These are the activations of a small neural network, seen along a few directions. Each row is one input.
Each table varies a few parts of the input and shows all the possible inputs, shuffled.
A made-up example of a description, with smaller parts first: one of 5 places around a ring, together with either a single point or one of 11 places around a ring or (one of 3 separate values, together with one of 4 places along a line).
Shared parts are said once, and a part with two or three values counts as separate values.
In the rows, 128 means zero.

Other details of the inputs vary at random and push rows far along two fixed directions, the same in every table; ignore that.

A family of inputs:
R1: [137  75 109 120 145 153 155  87 160 156  83 126 124 112]
R2: [ 50 106 178 154 123 131 144 142  89 146  96  57 100 169]
R3: [152 155  91 105 144 119 129 131 139  87 163 147 186  91]
R4: [175 107 131 108  90 123 128 109 128  95 152 185  92 117]
R5: [ 67 122 157 164 109 100 120 180  61 121 139  62 139 161]
R6: [ 94 136 160 168  99  97 108 171  72 158 128  69 117 151]
R7: [ 76 169 144 160 122 101 124 174  54  84 174  53 145 134]
R8: [192 159 104 125 102 114 104 137 112  68 186 199  94 102]
R9: [ 88 142 150 160 113 133 107 147  91 143 125  92 108 158]
R10: [124  97 109 121 143 158 140 102 151 132 107 139 135 122]
R11: [182 197  96 139 163 101 111 151 144 128 181 161 140 105]
R12: [135 169 119 136 150 128 115 138 136 128 147 140 130 143]
R13: [125  35 140  95 133 163 175  61 191 193  36 130 119 118]
R14: [155 188  93 115 147 136 109 121 146 101 154 151 152 105]
R15: [ 82 159 158 166 115 121 104 163  69 125 132  63 109 165]
R16: [103  61 135 110 123 158 152  93 140 141  70 103 139 139]
R17: [159 153 102 112 138 135 106 124 153 124 127 158 152 121]
R18: [132 102 155 136  63 117 118 133  79  98 142 138  76 138]
R19: [ 45 107 191 173 113 108 144 164  67 158 107  29  93 166]
R20: [194 154 111 122 108 112 116 130 121  71 192 198  94 105]
R21: [184 187 101 131 150  90 108 159 144 134 180 164 156 105]
R22: [156 149 115 116 139 128 116 126 163 141 144 169 149 124]
R23: [158 166 107 108 158 109 125 146 151 106 155 159 166 102]
R24: [148  98 114 110 158 146 158  88 181 162  89 147 121 103]
R25: [167 186  94 128 137 113  88 157 140 120 170 179 159 111]
R26: [128  47 139  98 126 175 159  58 194 199  41 136 116 145]
R27: [146  26 145  83  85 160 166  59 154 121  78 175  78 115]
R28: [171 222  88 119 143  99  89 163 129  83 198 163 179  95]
R29: [165 154  81 132 162 117 122 146 143 114 158 156 153  98]
R30: [124 103 115 115 137 177 127  82 166 157  70 145 114 145]
R31: [184 150 110 117 114 102 123 141 113  59 194 197  99  90]
R32: [102  63 136  81 141 190 181  39 187 149  47 117 123 120]
R33: [128 122 132  99 128 147 141  90 162 136 110 127 148 128]
R34: [150 172 104 124 165 121 123 143 153 114 163 168 145 101]
R35: [176  81 110 100  95 129 137 102 128  80 144 193 107  98]
R36: [ 91 136 158 163 100 105 106 171  79 156 125  76 119 158]
R37: [ 88 172 165 166 113  88 103 192  72 129 165  79 132 170]
R38: [188 189  86 126 168 117 112 139 167 130 169 180 144 107]
R39: [156 190 104 113 155 130 123 118 153 103 166 148 152 110]
R40: [108  96 147 119 135 170 146  81 154 156  73 104 107 158]
R41: [ 76 149 171 169 116 118 117 158  83 144 143  72 104 171]
R42: [172 191 105 119 152 108 104 151 146 108 175 162 162 117]
R43: [ 88 118 164 149 119  98 135 168  97 151 124  80 127 141]
R44: [ 38 117 194 164 115 119 142 157  61 134 108  23  98 172]
R45: [146  25 127  95  90 172 163  53 144 107  82 169  73 117]
R46: [ 63 141 176 140 110 100 139 161  74 114 141  51 142 140]
R47: [158 109 102 116 142 159 132  84 174 168  84 154 117 116]
R48: [126  61 121 109 130 190 146  56 183 188  35 137 101 140]
R49: [121  61 119 106 126 161 147  89 163 150  82 142 146 124]
R50: [158 183 106 123 153  95 112 171 141 109 185 173 169  98]
R51: [ 78 161 142 175 128  98 112 191  55 102 166  70 132 152]
R52: [ 92 106 146 154 113 104 129 166  86 140 127  76 137 142]
R53: [142  85 112 120 134 129 145 112 149 151 102 131 146 109]
R54: [ 48 111 184 166  86 122 110 160  64 157  98  47 106 188]
R55: [152 163 104 113 157 108 121 153 153 115 154 170 164 109]
R56: [126  84 110 108 148 171 152  81 158 128  81 126 133 125]
Description of these inputs: one of 2 separate values, together with one of 4 places along a line, together with either a single point or one of 6 places along a line.
Question: Changing only the place on the line of 4 turns R12 into R30. The same change can be made to R4. Which row results?
Answer: R18
Question: A walk changes only the place on the line of 4. It starts at R48 and steps to R38. List the rest of the walk in order.
Answer: R19, R29
Question: Which other rows does R7 become when the place on the line of 4 takes its other values? List them by row number.
Answer: R14, R32, R39
Question: Which other rows does R30 become when the choice among 2 separate values takes its other values? List them by row number.
Answer: R54
Question: Which other rows does R3 become when the place on the line of 6 takes its other values? List them by row number.
Answer: R5, R16, R49, R52, R53

A family of inputs:
R57: [104  97 154 123 116 158 136  97 149 171  80 116 105 151]
R58: [ 89 122 142 146 128 125 145 138  91 110 132  70 122 130]
R59: [137 114 102 120 152 152 135 111 166 150 104 145 142 119]
R60: [125 122 109 113 146 133 143 122 142 109 124 136 148 109]
R61: [134  90 131  92 128 171 160  59 172 135  85 139 110 118]
R62: [102 142 154 140  94 115 109 146  96 137 130  97 127 152]
R63: [113 120 126 127 116 144 116 116 125 138 108 116 141 148]
R64: [ 93  60 169 119  99 148 148 102 127 154  76  95 113 155]
R65: [106 142 150 152 114  86 116 183  73 111 163  91 144 128]
R66: [104 103 137 120 131 159 150  90 131 122 102 102 116 137]
R67: [157 116 116 101 140 140 152  94 163 116 129 156 127 108]
R68: [155 169  95 126 157 136 107 130 156 127 148 166 150 121]
R69: [ 84 101 150 122 122 149 144 108 118 123  99  99 122 149]
R70: [138 167 129 140 114  90 104 172 102 116 174 129 148 134]
R71: [114 156 139 167 103 110  98 167  62 100 166 108  98 151]
R72: [126 182 135 129 125  99 116 163 105  91 177 132 137 120]
R73: [ 96 143 152 147 121  84 132 177  76 102 165  93 135 124]
R74: [144 159 110 131 159 140 118 120 153 145 123 141 130 133]
R75: [193 175  88  95 145 127 107 124 172 101 161 201 164  92]
R76: [105 155 148 165 126  87 115 187  82 135 165  94 132 134]
R77: [102  71 140 143 102 149 137 113 104 137  88 103  86 146]
R78: [171 183 106 122 156 123 112 129 164 139 146 167 130 114]
R79: [ 90 119 143 145 117 120 124 156  90 120 124  79 141 139]
R80: [139  40 129 113 108 162 154  72 152 154  68 153  87 123]
R81: [124 161 150 160  91 101  98 168  69 106 170 119  89 143]
R82: [133 119 132 108 129 125 144 121 143 114 132 147 132 121]
R83: [125 109 132 124 133 124 154 117 124 118 130 115 126 109]
R84: [205 128  88 104 132 134 122 107 170 111 147 218 115 101]
R85: [133 133 139 135 138 123 131 128 141 157 120 124 113 140]
R86: [163 137  99 116 134 111 120 135 144 127 145 162 162 102]
R87: [148 136 122 124 138 125 124 130 153 143 137 155 132 126]
R88: [168 155 102 128 163 112 126 137 156 143 143 160 139 103]
R89: [119 125 128 123 126 142 119 122 126 119 119 122 144 137]
R90: [156 148  84 118 141 125 114 136 146 120 140 154 169 108]
R91: [ 86  83 147 141 135 155 150 105 134 179  61  77 105 153]
Question: Changing only one part turns R79 into R89. The same change can be made to R58. Which row results?
Answer: R66
Question: Describe the family of inputs behind these rows.
Answer: one of 5 places around a ring, together with either a single point or one of 6 places along a line
Question: A walk changes only the place on the ring of 5. It starts at R63 and steps to R62. List the rest of the walk in order.
Answer: R70, R86, R90
Question: List by row number the other rows that have the place on the ring of 5 in common with R83.
Answer: R65, R73, R76, R80, R86, R88
